Each row below is a small network's average activation on inputs in which a field has the value named, seen along a few directions.
Values that are neighbours, or in one group, have similar rows; names and order tell nothing.
In the rows, 500 means zero.
Random noise pushes rows far along 2 fixed directions. That doesn't count. These rows show it; they differ only by the noise:
420	431	593	499	556	589	460	550	505	502	402	610
417	372	606	546	575	586	467	582	506	554	385	567
420	272	488	471	648	677	519	511	518	549	359	494
416	164	494	537	688	683	538	552	520	633	328	415


Values of S:
s8: 567	693	667	550	645	364	515	363	548	473	601	437
s18: 368	669	339	517	581	511	591	576	481	390	508	568
s13: 667	592	527	360	503	554	424	257	487	413	507	560
s12: 542	809	476	361	331	398	433	598	525	216	504	765
s10: 479	120	529	848	400	364	591	792	467	943	434	209
s5: 518	736	580	410	250	335	553	423	457	417	714	529
s15: 552	571	709	693	360	354	261	652	477	600	471	641
s9: 609	467	568	573	464	355	475	540	586	638	508	293
s2: 640	671	685	436	281	367	463	361	336	487	679	515
s1: 456	762	352	270	728	648	492	391	554	413	574	663
s14: 575	558	592	414	302	485	374	471	404	439	568	493
s3: 391	585	500	688	499	340	561	575	579	520	532	483
s16: 592	554	392	569	656	501	439	420	576	490	540	469
s11: 378	510	341	383	355	536	621	530	480	317	595	624
s4: 562	472	754	717	354	246	458	756	607	628	413	480
s17: 438	422	585	584	535	552	408	606	459	459	419	632
s6: 455	231	390	434	501	717	519	474	373	532	470	361
s7: 507	570	522	779	499	343	597	558	491	680	546	356
A value of S combines one of 3 hidden first parts with one of 6 second parts; all combinations occur once.
s18 and s6 share the first part; s18 and s3 share the second. Which value has the first part of s3 and the second part of s6? -> s14
s5 and s13 share the first part; s5 and s11 share the second. Which value has the first part of s11 and the second part of s13? -> s17
s16 and s4 share the first part; s16 and s1 share the second. Which value has the first part of s1 and the second part of s4? -> s12

Values of P:
p14: 470	344	368	557	505	520	573	679	576	548	370	513
p16: 343	592	584	524	461	639	428	466	279	426	476	638
p12: 491	505	741	558	553	522	267	474	509	538	522	548
p15: 443	973	554	414	439	428	608	416	351	262	709	712
p11: 613	306	446	437	505	579	541	378	583	629	529	266
p18: 429	416	492	741	529	372	646	812	499	711	487	425
p9: 532	550	870	731	127	145	434	856	511	614	508	553
p8: 535	833	575	674	521	326	508	534	572	454	463	665
p3: 594	810	595	475	513	348	359	654	623	392	454	747
p5: 525	592	730	782	357	226	497	548	460	786	615	370
p1: 564	572	609	531	570	509	361	460	624	518	515	443
p17: 586	86	427	428	581	720	547	314	429	628	404	190
p13: 571	448	427	469	760	507	571	325	561	558	557	310
p10: 488	286	411	563	408	424	689	557	505	651	506	234
p7: 493	576	563	500	570	541	333	523	543	372	414	712
p2: 440	625	506	573	512	515	465	592	365	436	608	599
p4: 388	414	481	479	450	567	465	597	478	455	400	717
p6: 454	292	505	424	298	489	416	529	451	451	514	511
A value of P combines one of 3 hidden first parts with one of 6 second parts; all combinations occur once.
p14 and p9 share the first part; p14 and p4 share the second. Which value has the first part of p4 and the second part of p9? -> p6
p3 and p1 share the first part; p3 and p8 share the second. Which value has the first part of p8 and the second part of p1? -> p13
p5 and p15 share the first part; p5 and p11 share the second. Which value has the first part of p11 and the second part of p15? -> p2
